A small network was shown many inputs. Here are its activations along a few directions, one row for each input.
In each table, some parts of the input vary, and every possible input appears once, in random order.
Descriptions start from the smaller parts, as in this example, which fits no table here: line(6) and (point or line(11) or (values(3) and ring(5))).
Shared parts are said once, and a part with two or three values counts as separate values.
In the rows, zero is written as 100.

Other details of the inputs shift rows strongly along two fixed directions, in all tables alike. That doesn't count.

A family of inputs:
r1: 96; 70; 95; 118; 126; 68; 123; 120; 185; 127; 104; 77; 93
r2: 111; 110; 93; 133; 42; 106; 131; 103; 25; 125; 137; 70; 84
r3: 115; 83; 94; 63; 99; 58; 95; 71; 95; 108; 85; 165; 94
r4: 130; 117; 92; 111; 51; 108; 118; 118; 28; 138; 123; 38; 95
r5: 116; 94; 92; 110; 94; 94; 106; 112; 111; 118; 97; 76; 106
r6: 131; 98; 78; 36; 118; 70; 58; 68; 108; 113; 68; 160; 112
r7: 82; 93; 95; 77; 145; 127; 60; 81; 106; 58; 69; 139; 110
r8: 81; 123; 109; 94; 96; 99; 49; 72; 123; 71; 65; 142; 122
r9: 78; 87; 136; 125; 99; 60; 151; 108; 185; 111; 114; 87; 102
r10: 114; 89; 78; 114; 102; 94; 94; 109; 106; 125; 105; 77; 96
r11: 98; 96; 85; 119; 82; 108; 73; 83; 67; 102; 100; 117; 98
r12: 105; 85; 94; 116; 113; 75; 121; 122; 164; 121; 105; 79; 100
r13: 93; 107; 93; 97; 91; 119; 43; 64; 84; 76; 67; 147; 123
r14: 89; 98; 114; 92; 118; 112; 119; 115; 96; 86; 110; 95; 96
r15: 120; 138; 93; 91; 72; 110; 66; 98; 66; 103; 85; 81; 112
r16: 85; 99; 113; 96; 123; 106; 123; 120; 110; 89; 117; 96; 87
r17: 108; 103; 84; 106; 97; 130; 115; 109; 17; 99; 131; 79; 78
r18: 93; 121; 108; 76; 111; 135; 85; 95; 69; 65; 87; 114; 107
r19: 87; 93; 117; 117; 84; 89; 110; 98; 115; 110; 108; 100; 103
r20: 104; 125; 102; 101; 74; 127; 151; 123; 25; 101; 140; 57; 77
r21: 96; 111; 90; 88; 116; 129; 88; 99; 68; 69; 98; 119; 100
r22: 114; 94; 94; 136; 49; 108; 126; 97; 20; 131; 134; 67; 81
r23: 77; 60; 117; 132; 115; 68; 136; 103; 179; 118; 108; 101; 92
r24: 112; 114; 110; 100; 89; 88; 103; 110; 120; 111; 90; 71; 114
r25: 109; 104; 90; 135; 44; 108; 126; 99; 19; 131; 135; 68; 78
r26: 120; 73; 102; 48; 123; 68; 141; 98; 92; 99; 121; 129; 71
r27: 86; 112; 106; 104; 87; 102; 80; 85; 119; 85; 88; 124; 110
r28: 100; 107; 97; 89; 111; 131; 95; 98; 60; 72; 95; 110; 102
r29: 89; 135; 107; 69; 117; 131; 57; 89; 77; 51; 73; 132; 112
r30: 95; 79; 99; 103; 130; 112; 118; 108; 96; 88; 112; 97; 89
r31: 107; 69; 94; 119; 120; 77; 116; 115; 158; 128; 104; 75; 100
r32: 81; 95; 91; 82; 145; 122; 64; 89; 110; 62; 81; 136; 103
r33: 93; 113; 127; 94; 111; 108; 130; 114; 99; 82; 109; 87; 96
r34: 107; 102; 96; 104; 97; 87; 96; 117; 123; 119; 102; 76; 102
r35: 110; 123; 91; 76; 98; 118; 35; 84; 100; 81; 55; 114; 131
r36: 109; 88; 88; 108; 101; 94; 97; 104; 112; 123; 94; 76; 104
r37: 75; 80; 130; 123; 107; 68; 146; 108; 193; 109; 110; 98; 101
r38: 86; 115; 98; 93; 93; 112; 30; 72; 94; 76; 71; 149; 119
r39: 101; 95; 106; 108; 109; 75; 124; 124; 176; 117; 103; 73; 101
Description of these inputs: values(3) and (point or (values(2) and line(6))).
- Which other rows does r37 become when the line(6) part takes its other values? List them by row number. => r9, r13, r19, r22, r23
- Which other rows does r1 become when the values(2) part takes its other values? List them by row number. => r36
- Which other rows does r8 become when the values(2) part takes its other values? List them by row number. => r9

A family of inputs:
r40: 95; 101; 100; 96; 115; 102; 84; 99; 121; 93; 88; 105; 107
r41: 97; 104; 103; 113; 89; 99; 99; 102; 105; 105; 101; 90; 103
r42: 96; 108; 99; 99; 100; 109; 70; 92; 103; 91; 84; 110; 112
r43: 95; 97; 100; 100; 100; 90; 84; 90; 123; 99; 89; 118; 105
r44: 107; 95; 98; 95; 103; 96; 107; 104; 95; 105; 103; 96; 96
r45: 96; 95; 101; 99; 105; 94; 85; 92; 121; 98; 87; 115; 108
r46: 94; 103; 103; 100; 100; 130; 141; 110; 25; 83; 136; 89; 74
r47: 89; 103; 116; 83; 118; 111; 135; 109; 81; 77; 118; 106; 86
r48: 94; 84; 110; 116; 100; 77; 125; 107; 144; 115; 109; 92; 96
r49: 116; 108; 93; 106; 69; 106; 113; 100; 43; 116; 115; 78; 93
r50: 103; 106; 92; 84; 106; 110; 64; 85; 89; 89; 79; 121; 110
r51: 103; 97; 100; 105; 90; 91; 103; 98; 101; 110; 104; 100; 99
r52: 93; 88; 110; 119; 101; 81; 126; 111; 147; 113; 109; 85; 97
r53: 98; 111; 94; 92; 104; 114; 61; 88; 95; 85; 76; 116; 114
r54: 112; 113; 95; 113; 65; 110; 112; 104; 48; 116; 117; 73; 96
r55: 103; 109; 91; 84; 109; 115; 64; 91; 90; 83; 79; 116; 111
r56: 98; 101; 94; 87; 111; 99; 65; 83; 114; 87; 76; 132; 112
r57: 103; 107; 90; 82; 104; 107; 63; 83; 89; 89; 81; 125; 108
r58: 119; 108; 90; 98; 75; 106; 114; 105; 40; 115; 118; 80; 88
r59: 96; 88; 108; 107; 117; 87; 128; 119; 141; 108; 111; 82; 94
r60: 96; 87; 108; 113; 108; 82; 129; 113; 145; 112; 108; 86; 96
r61: 96; 88; 107; 109; 112; 84; 129; 115; 142; 111; 111; 84; 95
- What do these inputs look like to the network? => values(2) or (line(4) and line(5))

A family of inputs:
r62: 107; 84; 96; 93; 126; 79; 108; 111; 161; 111; 92; 95; 101
r63: 116; 126; 87; 78; 86; 109; 68; 93; 64; 91; 87; 108; 109
r64: 107; 103; 99; 96; 89; 89; 121; 109; 91; 112; 117; 94; 94
r65: 91; 103; 112; 115; 80; 103; 117; 103; 92; 104; 107; 85; 97
r66: 85; 109; 102; 101; 109; 106; 74; 97; 127; 85; 84; 119; 114
r67: 97; 123; 102; 101; 80; 123; 73; 89; 65; 87; 86; 105; 117
r68: 106; 101; 107; 95; 85; 90; 126; 105; 90; 110; 112; 91; 99
r69: 95; 102; 97; 105; 108; 111; 70; 99; 106; 91; 85; 108; 114
r70: 93; 114; 103; 106; 80; 116; 85; 85; 66; 86; 91; 109; 106
r71: 106; 86; 86; 87; 112; 99; 82; 83; 98; 98; 89; 130; 99
r72: 83; 97; 120; 112; 114; 90; 113; 107; 164; 99; 94; 92; 110
r73: 113; 103; 86; 86; 94; 106; 74; 80; 52; 93; 90; 122; 101
r74: 103; 118; 104; 121; 68; 104; 130; 117; 69; 121; 127; 53; 89
r75: 114; 100; 80; 88; 95; 105; 81; 82; 59; 101; 92; 116; 97
r76: 96; 101; 90; 103; 109; 114; 70; 95; 108; 95; 85; 104; 112
r77: 77; 90; 110; 116; 116; 84; 110; 101; 157; 92; 99; 112; 98
r78: 121; 95; 88; 106; 79; 94; 140; 115; 61; 134; 128; 66; 86
r79: 101; 84; 107; 94; 129; 75; 105; 107; 158; 111; 95; 102; 102
r80: 103; 129; 99; 99; 78; 123; 69; 94; 70; 85; 79; 95; 119
r81: 96; 119; 98; 100; 98; 110; 71; 101; 115; 85; 81; 102; 113
r82: 90; 91; 110; 113; 123; 88; 100; 110; 162; 102; 92; 91; 109
r83: 105; 88; 93; 89; 110; 97; 82; 86; 95; 94; 90; 133; 100
r84: 102; 109; 96; 103; 106; 111; 66; 102; 112; 89; 78; 96; 115
r85: 105; 75; 98; 106; 104; 75; 142; 113; 119; 129; 122; 79; 84
r86: 93; 113; 104; 103; 79; 124; 75; 81; 60; 86; 91; 119; 107
r87: 111; 105; 93; 123; 76; 108; 127; 115; 69; 129; 124; 45; 91
r88: 96; 87; 95; 120; 93; 104; 112; 101; 91; 111; 114; 89; 91
r89: 121; 97; 96; 108; 79; 91; 138; 119; 58; 130; 130; 68; 87
r90: 94; 94; 109; 89; 122; 76; 107; 104; 160; 104; 95; 108; 100
r91: 106; 111; 90; 87; 88; 101; 84; 83; 59; 92; 99; 121; 96
r92: 103; 92; 95; 84; 110; 95; 76; 91; 99; 97; 86; 122; 102
r93: 93; 97; 97; 109; 108; 105; 78; 90; 104; 87; 89; 113; 106
r94: 110; 105; 93; 115; 93; 106; 104; 114; 103; 112; 104; 64; 101
r95: 106; 113; 92; 81; 85; 104; 77; 86; 59; 95; 95; 118; 98
r96: 94; 82; 111; 127; 97; 86; 138; 121; 124; 121; 123; 69; 88
r97: 125; 100; 88; 103; 80; 96; 131; 111; 63; 135; 124; 59; 87
r98: 102; 109; 107; 79; 102; 98; 81; 89; 106; 93; 83; 115; 111
r99: 107; 94; 93; 130; 74; 102; 138; 110; 63; 124; 131; 58; 82
r100: 98; 91; 95; 116; 92; 102; 107; 106; 94; 112; 111; 77; 95
r101: 101; 83; 107; 108; 96; 74; 150; 110; 117; 118; 131; 97; 78
r102: 86; 104; 101; 105; 100; 110; 78; 87; 105; 85; 94; 126; 103
r103: 115; 104; 93; 84; 110; 95; 77; 100; 108; 97; 82; 106; 111
r104: 92; 105; 104; 114; 83; 101; 112; 107; 94; 105; 113; 86; 93
r105: 89; 83; 117; 89; 117; 75; 114; 98; 155; 99; 94; 119; 100
r106: 109; 113; 103; 77; 99; 101; 74; 91; 107; 86; 80; 115; 113
r107: 89; 81; 117; 96; 119; 69; 126; 97; 156; 98; 101; 121; 99
r108: 98; 96; 104; 85; 100; 97; 91; 81; 97; 88; 88; 136; 104
r109: 74; 82; 121; 70; 178; 111; 151; 126; 140; 56; 113; 118; 77
r110: 101; 103; 93; 107; 87; 121; 73; 86; 61; 92; 96; 111; 100
r111: 72; 106; 114; 77; 154; 147; 106; 109; 85; 39; 107; 114; 95
- The inputs of r83 and r110 match in every part but one. If r85 is changed in the same way as r83 into r110, which row does it become? => r100
- What do these inputs look like to the network? => values(2) and (point or (line(4) and line(6)))
- Which other rows does r103 become when the values(2) part takes its other values? List them by row number. => r84
- Start at r100 and move only the line(4) part, one step at a time. The first step leads to r96. Which rows follow, in order? => r104, r65
- Start at r86 and move only the line(6) part, one step at a time. The first step leads to r70. Which rows follow, in order? => r65, r67, r72, r80

A family of inputs:
r112: 105; 100; 92; 86; 97; 116; 55; 71; 68; 82; 70; 133; 115
r113: 111; 116; 83; 105; 83; 107; 62; 91; 100; 101; 80; 99; 116
r114: 103; 97; 95; 106; 100; 95; 118; 113; 88; 112; 122; 85; 83
r115: 103; 97; 90; 80; 120; 113; 46; 82; 94; 83; 70; 127; 114
r116: 93; 87; 102; 103; 107; 91; 105; 91; 117; 97; 98; 116; 97
r117: 104; 109; 86; 88; 101; 116; 68; 92; 66; 93; 95; 114; 100
r118: 93; 96; 109; 84; 117; 84; 98; 96; 141; 94; 90; 118; 103
r119: 111; 98; 95; 105; 74; 107; 110; 93; 49; 109; 106; 91; 96
r120: 103; 101; 104; 80; 104; 96; 86; 93; 105; 95; 83; 113; 110
r121: 96; 83; 102; 108; 115; 85; 127; 114; 126; 115; 118; 84; 85
r122: 114; 101; 92; 101; 89; 109; 105; 104; 54; 114; 113; 81; 91
r123: 98; 98; 95; 86; 108; 112; 57; 72; 93; 80; 69; 142; 114
r124: 104; 112; 89; 90; 103; 113; 84; 96; 89; 86; 92; 110; 104
r125: 80; 93; 118; 119; 111; 91; 137; 120; 141; 98; 122; 87; 90
r126: 90; 85; 103; 87; 146; 91; 81; 97; 178; 79; 67; 127; 117
r127: 82; 85; 121; 119; 118; 88; 142; 119; 153; 105; 116; 80; 96
r128: 112; 118; 89; 103; 83; 111; 114; 107; 54; 101; 116; 82; 90
r129: 118; 111; 91; 100; 84; 115; 111; 105; 55; 106; 107; 79; 97
r130: 92; 88; 99; 103; 119; 88; 111; 112; 130; 103; 113; 103; 89
r131: 111; 102; 89; 101; 88; 109; 105; 105; 52; 114; 115; 82; 91
r132: 89; 101; 112; 115; 97; 104; 127; 112; 100; 101; 116; 77; 93
r133: 97; 91; 101; 107; 95; 94; 116; 97; 101; 105; 111; 108; 92
r134: 100; 91; 94; 119; 93; 81; 103; 109; 135; 129; 106; 78; 97
r135: 80; 88; 100; 89; 131; 93; 64; 79; 153; 71; 74; 160; 112
r136: 119; 106; 92; 101; 85; 111; 112; 104; 59; 106; 107; 75; 99
r137: 103; 89; 116; 98; 105; 77; 135; 112; 132; 116; 111; 88; 94
r138: 100; 109; 108; 110; 85; 118; 112; 106; 65; 101; 109; 77; 98
r139: 101; 106; 89; 86; 97; 118; 55; 71; 66; 82; 75; 137; 113
r140: 92; 106; 104; 76; 121; 92; 68; 87; 133; 79; 77; 140; 108
r141: 103; 92; 101; 107; 109; 91; 135; 116; 124; 109; 113; 81; 95
r142: 99; 91; 102; 108; 111; 87; 138; 117; 134; 107; 114; 81; 91
r143: 101; 109; 105; 109; 80; 121; 110; 106; 53; 101; 108; 74; 100
r144: 85; 79; 122; 118; 117; 89; 139; 117; 151; 104; 110; 77; 100
r145: 88; 105; 111; 115; 98; 103; 124; 113; 101; 97; 118; 83; 91
r146: 107; 113; 97; 100; 84; 88; 68; 91; 110; 109; 80; 107; 116
r147: 89; 95; 94; 102; 109; 89; 41; 72; 155; 90; 58; 144; 126
r148: 107; 115; 98; 78; 93; 106; 77; 88; 72; 94; 87; 114; 108
r149: 111; 116; 88; 101; 81; 113; 112; 109; 56; 100; 117; 86; 91
r150: 96; 115; 105; 110; 82; 119; 111; 107; 61; 98; 116; 81; 94
r151: 102; 85; 115; 92; 111; 78; 119; 106; 139; 108; 99; 98; 102
r152: 100; 124; 96; 112; 72; 121; 55; 89; 77; 96; 82; 95; 116
r153: 95; 91; 114; 98; 107; 73; 138; 114; 143; 113; 118; 93; 90
r154: 106; 113; 101; 93; 79; 97; 114; 105; 68; 106; 117; 94; 90
r155: 110; 100; 90; 95; 93; 111; 90; 100; 58; 107; 101; 89; 97
r156: 96; 92; 101; 109; 98; 91; 117; 98; 104; 103; 112; 109; 90
- The inputs of r119 and r143 match in every part but one. If r156 is changed in the same way as r119 into r143, which row does it become? => r145
- What do these inputs look like to the network? => values(5) and (point or line(8))
- Which other rows agree with r115 in the values(5) part? List them by row number. => r114, r117, r121, r122, r130, r131, r134, r155
- Which other rows does r135 become when the values(5) part takes its other values? List them by row number. => r125, r130, r149, r154
- Which other rows does r141 become when the line(8) part takes its other values? List them by row number. => r124, r126, r128, r129, r136, r142, r149
